B =
[[-440 -222 -356 -255   41  101 -181 -739 -180 -222  466 -284 -342 -256
  -505 -483]
 [  76 -222 -222 -712 -222 -222  479 -307 -180 -222 -373 -569   68 -421
  -222 -222]
 [ 449  -12    7 -186 -119 -260 -394 -222 -679 -431 -397 -317 -118  -22
  -222  206]
 [-441 -222 -222 -219 -270 -413  139  208 -143 -760 -222 -222  199   43
    16 -159]
 [-222 -207 -222  196 -425 -102 -534  171 -222 -524 -222 -222 -154 -256
    15 -116]
 [-420  -64 -356 -448 -402 -222 -711 -676 -254 -222 -310 -222 -222 -288
   -82  104]
 [-222  -64 -422 -222 -402 -418  502 -190 -222 -478 -612 -456  143 -256
  -222 -275]
 [-644 -100 -250 -255 -511   57 -712 -441 -180  309 -308  119 -504 -389
  -222   96]]
Find the entry just right of the smallest entry.
Answer: -222
Find the entry just left of -310.
Answer: -222
Find the second largest entry.
Answer: 479
The entry just right of -534 is 171
Find the fourth entry in reading order.
Answer: -255
Find the entry just right of 57.
Answer: -712
Find the entry just left of 68.
Answer: -569
Find the entry just left of -505.
Answer: -256
The first entry in reading order -> -440
The third largest entry is 466
Find the entry just left of the smallest entry.
Answer: -143

[-20  -4  66 -16  -3  13 -21  -4 -31   4   9 -18  24  22]
The entry just right of the largest entry -> -16
The entry just left of -16: 66

a =
 10.13    4.27    7.51    7.65
  9.42    8.35   15.16   -5.27
 -0.29   12.28   13.24    6.64
 23.27  -12.91    7.79    8.01
Indices start at 1.
The bottom entry of the column that holds the largest entry is 23.27
The top-right entry is 7.65
The entry just right of 15.16 -> -5.27
The entry directly above 15.16?
A: 7.51
The entry just left of -5.27 -> 15.16
The top-left entry is 10.13
The entry at row 3, column 3: 13.24
The entry at row 1, column 2 -> 4.27
The entry directly below 4.27?
A: 8.35
The entry just right of the largest entry: -12.91
The entry directly below 10.13 is 9.42

Questions about the row below.
1) Give the largest entry.
2) Give the entry just right of 11.
3) Give the entry just left of -9.
4) Give the entry just right of -12.
[ 30 -40   9  -3 -24 -35  -9 -14  19  10 -44 -35 -15  11 -12   3]
1) 30
2) -12
3) -35
4) 3

W =
29,68,31,47,70,44,57,80
32,53,43,42,52,50,47,71
20,80,27,55,60,28,41,56
48,36,37,45,51,47,31,54
40,21,44,34,39,49,31,52
36,79,21,36,73,23,57,64
Counting starts at 1.
The entry at row 3, column 3 is 27
The entry in the top-left corner -> 29
What is the entry in the bottom-right corner?
A: 64
What is the entry directly above the smallest entry?
A: 32
What is the entry at row 2, column 3?
A: 43
The entry at row 3, column 2 is 80
What is the entry in row 1 and column 3?
A: 31
What is the entry at row 3, column 1?
A: 20
The top-right entry -> 80
What is the entry in row 1 and column 2?
A: 68
The entry directly below 28 -> 47
The entry directly below 49 -> 23
What is the entry directly below 40?
A: 36
The entry just left of 51 -> 45

M =
[[-19 -53  36 -20   5  18 -45 -20 -20 -15   8 -52 -38 -60 -18]
 [  4 -31  31  51   7  55  -6   8  47 -13 -24  28 -22 -61 -16]
 [ 38  50 -38 -15  -2 -59  30 -11 -32 -16  26   4  49  60  23]
 [ 43  46  17  34  -6 -26  42  28  17 -29   7  20  49 -57  43]
 [-19  26 -30  43 -32  31  -9  17  54 -16 -35 -11 -28 -58 -45]
 [-43  10  31  52 -13  42 -30 -29 -12  23 -15 -20 -50  53 -47]
 [-15 -38  10  48  17  34 -37 -22  20  28  47 -40 -31 -66 -18]
 [-22 -27   0  53  46   5  27  22 -14  46  49 -32 -39 -28  28]
 [ 13  51  -2  17  -9 -33  29  18   9 -24 -23  38  48  35  28]]
Rows and columns are numbered from 1.
The entry in the bottom-right corner is 28
The entry at row 1, column 2 is -53
The top-right entry is -18
Read off the entry directly below the centre entry.
-29
Read off the entry at row 3, column 1.
38
Read off the entry directly above the centre entry.
28
The entry just left of the largest entry is 49
Read off the entry in the bottom-left corner.
13
The entry just right of -12: 23
The entry at the centre -> 17
The entry directly above the smallest entry is 53
The median of all entries is 0
The entry directly below -47 is -18
Read off the entry at row 1, column 3.
36
Read off the entry directly below -27.
51
Read off the top-left entry.
-19
The entry just right of the largest entry is 23
The entry in row 3 and column 3 -> -38
Read off the entry at row 2, column 1.
4
Read off the entry directly below -39.
48
Read off the entry directly above 55.
18
Read off the entry just right of the centre entry.
54
Read off the entry in row 3 and column 2.
50
The entry directly below the smallest entry is -28
The bottom entry of the column that holds the smallest entry: 35

x = 76  55  50  28  31  23  37
The 1st entry is 76
The third smallest entry: 31
Report the fourth-last entry.
A: 28

Read these off the array that follows.
1) Which number is the entry in the bottom-right corner?
2) Which number is the entry in the top-left corner?
3) Which number is the 3rd entry on the diagonal from the top-right corner?
4) Which number is the top-right entry?
5) Which number is the last entry in the row that holds the largest entry?
6) Which number is the bottom-left entry?
7) Which number is the fourth entry in reading order?
8) Which number is the smallest entry in the first row?
[[ 54 -29 -51  43   7  -8 -11  35  27 -34  -9 -22 -43 -13  15 -33]
 [ 50 -58  -1  -5  31  18 -46   0   4  -2  -3  -9 -31 -10   3   0]
 [ -7  29 -12  -1 -27 -31  73  52  -1   2 -22  30 -11  27  38 -18]
 [ 28 -31   0  42  -3  42 -12 -20  18 -35  31 -10  -6 -45 -47  25]
 [  5 -17  26  -1  -1  47 -29 -47 -33   0  16  19  46 -22 -46  61]]
1) 61
2) 54
3) 27
4) -33
5) -18
6) 5
7) 43
8) -51
